A small network was shown many inputs. Here are its activations along a few directions, one row for each input.
Each table varies a few parts of the input and shows all the possible inputs, shuffled.
A made-up example of a description, with smaller parts first: one of 6 places along a line, together with either a single point or one of 9 places around a ring or (one of 2 separate values, together with one of 8 places around a ring).
Shared parts are said once, and a part with two or three values counts as separate values.
In the rows, zero is written as 128.

Other details of the inputs shift rows strongly along two fixed directions, in all tables alike. That doesn't count.

A family of inputs:
R1: [140 144 127 173 132 139 126 136 108 107 147 119 106]
R2: [147 146 158 157 134 137 128 163 107 131 135 132 127]
R3: [135 148 149 144 147 150 130 153 109 134 135 119 119]
R4: [153 128 146 140 148 152 145 129 113 155 144 119 126]
R5: [145 125 126 166 144 154 142 121 112 116 147 113 117]
R6: [109 163 180  51 122 120 128 182 137 245 102 165 168]
R7: [ 78 121  81 101 107  98 120 100 147 100 108 146 130]
R8: [148 132 121 175 129 144 136 121 113 123 153 121 114]
R9: [ 98 182 178  49 122 126 123 188 138 247 106 159 152]
R10: [ 92 115  97  89 111 101 106 108 152  82  96 126 125]
R11: [ 87 111  73  94 112 103 127  72 148 127 121 138 122]
R12: [148 125 142 165 135 134 122 144 115  91 142 116 121]
R13: [157 115 136 167 133 137 132 129 120 107 147 117 129]
R14: [ 95 112  94  91 109 103 113 102 157  88  98 128 129]
R15: [ 94 101  78  95 112  96 128  78 147 117 114 144 134]
R16: [153 135 160 149 135 139 128 159 120 131 140 124 132]
R17: [110  94  92  86 115 100 121  81 158 105 104 125 133]
R18: [167 114 139 161 131 140 129 127 125 102 134 110 126]
R19: [167 105 136 161 138 134 136 118 120 114 150 116 128]
R20: [137 145 147 146 145 153 137 150 114 141 137 121 121]
Description of these inputs: one of 4 places along a line, together with one of 5 places along a line.
The inputs of R3 and R4 match in every part but the place on the line of 4. If R2 is changed in the same way as R3 into R4, which row does it become? -> R15
Change only the place on the line of 4 in R14. List by row number the other rows that result. -> R10, R17, R18
Change only the place on the line of 4 in R9. List by row number the other rows that result. -> R1, R8, R11

A family of inputs:
R21: [101 144 166  50 122 109 118 165 133 192  89 156 161]
R22: [ 88 107  93 107 120 101 108  99 136  79 119 126 130]
R23: [ 92 106  66 116 123 106 123  69 144 110 116 131 122]
R24: [152 141 157 142 143 158 130 157 120 126 123 106 125]
R25: [136 141 152 153 143 142 126 153 101 139 153 129 123]
R26: [105 148 137  48 123 114 126 143 140 229 104 150 158]
R27: [125 135 131 156 147 148 136 143 117 118 149 121 123]
R28: [168 110 130 142 135 138 131 122 125 127 142 120 125]
R29: [143 121 130 156 129 137 148 118 115 137 146 118 121]
R30: [141 124 144 152 147 143 130 149 122 106 139 111 134]
R31: [145 118 120 154 131 137 142 119 113 139 144 117 124]
R32: [132 144 130 152 140 159 136 138 120 119 134 113 109]
R33: [105  89  79  98 115 109 126  81 150  97 122 128 122]
R34: [156 133 142 154 117 140 119 138 128 113 127 115 123]
R35: [164 128 160 158 121 133 129 155 122 132 128 133 142]
R36: [ 79 126  78 107 114 115 115  88 135  90 115 127 106]
R37: [141 140 146 155 146 155 147 154 109 137 136 136 129]
R38: [105 121  94 107 113 103 111 101 148  82 102 118 114]
R39: [153 138 149 156 146 147 141 126 111 157 141 123 130]
R40: [138 140 135 160 136 128 128 145 117 120 153 127 113]
R41: [ 88 126  74 117  96 112 114  89 152  96 115 131 113]
R42: [136 132 133 156 135 137 135 134 101 120 139 139 122]
R43: [148 133 143 145 131 143 118 137 111 108 127 111 117]
R44: [145 142 148 163 125 139 126 154 118 144 153 132 131]
R45: [101 157 147  68 106 113 125 159 142 207 104 170 159]
R46: [162 111 135 149 142 139 128 121 128 127 136 123 121]
R47: [103 146 165  59 113 108 110 168 152 195 104 149 167]
R48: [155 107 140 144 129 139 143 123 127 124 146 119 121]
R49: [147 121 144 153 142 143 139 146 119 107 125 121 135]
R50: [102  98  85 101 122 109 123  70 155  91 115 129 127]
R51: [ 93 133  82 112 113 108 118  97 145  94 118 128 101]
R52: [ 90 113  77 110 118 106 135  66 142 104 127 126 130]
R53: [157 116 141 141 135 138 141 116 128 118 148 118 131]
R54: [153 128 150 156 137 123 122 149 121 108 139 115 126]
R55: [110 150 169  51 120  99 121 173 147 195  87 155 157]
R56: [147 139 135 160 131 129 138 143 114 120 142 139 115]
What do these inputs look like to the network? -> one of 2 separate values, together with either one of 6 places around a ring or (one of 3 separate values, together with one of 4 places along a line)
The inputs of R37 and R49 match in every part but the choice among 2 separate values. If R52 is changed in the same way as R37 into R49, which row does it become? -> R53
A walk changes only the place on the line of 4. It starts at R32 and steps to R36. List the rest of the walk in order. -> R51, R41
Change only the choice among 2 separate values in R28. List by row number the other rows that result. -> R26

A family of inputs:
R57: [103 123 103 134 121 107 120 118 145  59 106 120 115]
R58: [223 127 187 244 147 169 156 170  85 144 188 117 143]
R59: [105 116 105 130 108 112 103 119 132  58 106 120 118]
R60: [111 124  72 136 115 139 140  80 140 107 121 125 101]
R61: [213 161 206 237 162 195 126 197  90 121 204  72  97]
R62: [118 142 167  45 149 154 147 149 142 229 101 134 153]
R63: [117  99  87 120 142 122 131  68 126 103 128 109 117]
R64: [220 153 186 243 154 175 152 178  66 145 195 124  96]
R65: [128 131 170  55 117 101 130 155 147 231 124 165 163]
R66: [107 117 107 124 110 111 111 119 132  52 109 121 122]
R67: [138  93  87 132 111 104 124  65 142 111 132 122 128]
R68: [ 77 182 152  77 119 126 131 176 126 229 112 173 157]
R69: [110 123  94 132 120 106 114 124 141  60 106 122 118]
R70: [ 87 148 166  56 150 132 138 167 127 222 111 153 173]
R71: [113 128  76 138 116 114 123  73 123 110 128 124 101]
R72: [110 115  98 133 117 108  97 123 138  59 105 127 121]
R73: [137  89  83 130 109 126 139  70 157 108 126 122 130]
R74: [106 170 196  44 123 118 112 196 147 190  86 155 160]
R75: [108  93  90 121 143 113 137  85 127  93 143 128 117]
What do these inputs look like to the network? -> either a single point or one of 6 places around a ring or (one of 3 separate values, together with one of 4 places along a line)
A walk changes only the place on the ring of 6. It starts at R74 and steps to R66. List the rest of the walk in order. -> R59, R72, R69, R57
